Each row below holds a small network's activations on one input, seen along a few directions.
Each table varies a few parts of the input and shows all the possible inputs, shuffled.
A made-up example of a description, with smaller parts first: one of 4 places along a line, together with either a single point or one of 11 places along a line or (one of 2 separate values, together with one of 8 places around a ring).
Shared parts are said once, and a part with two or three values counts as separate values.
In the rows, 128 means zero.

Other details of the inputs vary at random and push rows far along two fixed directions, the same in every table; ignore that.

A family of inputs:
r1: [148 122 133 171 156 122 150 150 140 114 135]
r2: [160 135 137 182 159 133 130 147 123 123 146]
r3: [133 149  96 106  85 110 150 117 154 149 102]
r4: [146 158 103 105  76 112 143 119 149 149 111]
r5: [ 75  84 163  76 171 110  42 105  73  87 153]
r6: [161 126 138 155 168 122 155 151 141 117 142]
r7: [152 134 110 167 141 128 145 135 144 135 132]
r8: [166 136 127 160 120 155 149 143 135 144 129]
r9: [ 71 125 169 145 203 161 111 107 104 101 189]
r10: [134 143 108 129 110 125 143 124 135 162  96]
r11: [138 143 128 129 108 127 131 123 121 143 104]
r12: [175 125 136 154 156 150 134 150 133 118 168]
r13: [159 114 136 171 138 149 138 152 138 122 158]
r14: [ 84 130 106  22  55  97 116  84 121 151  78]
r15: [129 156 119 167 159 166 147 154 126 133 155]
r16: [157 114 138 165 141 142 138 158 145 128 163]
r17: [159 138 129 169 136 124 142 142 129 120 141]
r18: [125 119 131 111 136 119 117 129 134 103 117]
r19: [ 84 110 130  45  67 116 102 101 114 134 108]
r20: [130 167 114 156 137 168 178 129 128 132 148]
r21: [134 140 102 127 100 123 141 117 141 156 102]
r22: [150 139 131 152 125 129 161 144 143 141  96]
r23: [ 79  65 169 118 183 137  43 117  73  96 162]
r24: [141 151 112 114  79 111 147 124 147 142 112]
r25: [ 69  70 158  97 201 109  37 116  78  80 157]
r26: [ 64 120 118  41  62  90 106  97 135 137  72]
r27: [133 144 116 121  81 122 159 123 150 140  78]
Each input here is: either one of 3 separate values or (one of 4 places along a line, together with one of 6 places along a line).
- Which of the alternatives is r14? => one of 4 places along a line, together with one of 6 places along a line
- A walk changes only the place on the line of 4. It starts at r16 and steps to r24. List the rest of the walk in order. => r3, r26

A family of inputs:
r28: [162 134 122 148 151 144 136 144 138 118 169]
r29: [117  88 179 201 245 154  80 151  78  90 183]
r30: [130 135 120  93  66 122 127 116 122 148  97]
r31: [ 45 110 142  75 117 134  76  94  87 125 129]
r32: [ 95 150 112  79  96 139 146 111 133 137 111]
r33: [188 138 107 153 103 116 163 144 160 155 107]
r34: [140 133 120 158 132 127 161 138 144 143  97]
r35: [ 51  92 133  56 114  87  60  94  98 114  96]
r36: [ 82 109 118  47  71  88  90  98 126 129  78]
r37: [ 53  83 140  52 106  88  63  87  82 131  85]
r38: [151 127 136 115 117 112 135 132 134 116 143]
r39: [185 178  91 150 113 148 184 145 165 152 142]
r40: [ 97 108 132 108 131 109 108 112 112 137  94]
r41: [208 167 110 169 127 128 180 147 168 133 144]
r42: [105 125 136  97 142 110  96 109 110 109 133]
r43: [190 134 118 175 126 122 164 166 172 125 135]
r44: [100  89 176 197 247 168  90 143  90  90 203]
r45: [ 70 107 136 101 136 112 101 112 120 110 101]
r46: [102  89 154 123 145 141  88 126 104 113 163]
r47: [127 139 117 144 134 115 140 134 143 126 110]
r48: [128 132 126  89  48 124 134 123 130 146  97]
r49: [109 126 118  58  70 122 123 112 131 134 118]
r50: [144 144 111 126  89 142 142 124 142 149 134]
r51: [145 159 107 146 101 149 157 126 143 158 135]
r52: [174 187  92 153 107 155 198 144 169 155 131]
r53: [167 130 115 122  74 107 160 142 154 150  97]
r54: [143 159 125 140 141 133 165 126 147 123 127]
r55: [166 162 121 189 127 160 184 149 149 146 119]
r56: [134 120 157 177 225 137 109 140 111  90 177]
r57: [131  85 172 200 239 145  79 150  79  89 187]
- What do these inputs look like to the network? => one of 5 places along a line, together with one of 6 places around a ring
- Changing only the place on the ring of 6 turns r51 into r37. The same change can be made to r50. Which row results? => r33
- Which other rows does r49 become when the place on the ring of 6 takes its other values? List them by row number. => r38, r43, r46, r48, r53
- Which other rows does r47 become when the place on the line of 5 takes its other values? List them by row number. => r35, r36, r43, r45
- A walk changes only the place on the line of 5. It starts at r55 and steps to r29. List the rest of the walk in order. => r57, r30, r48
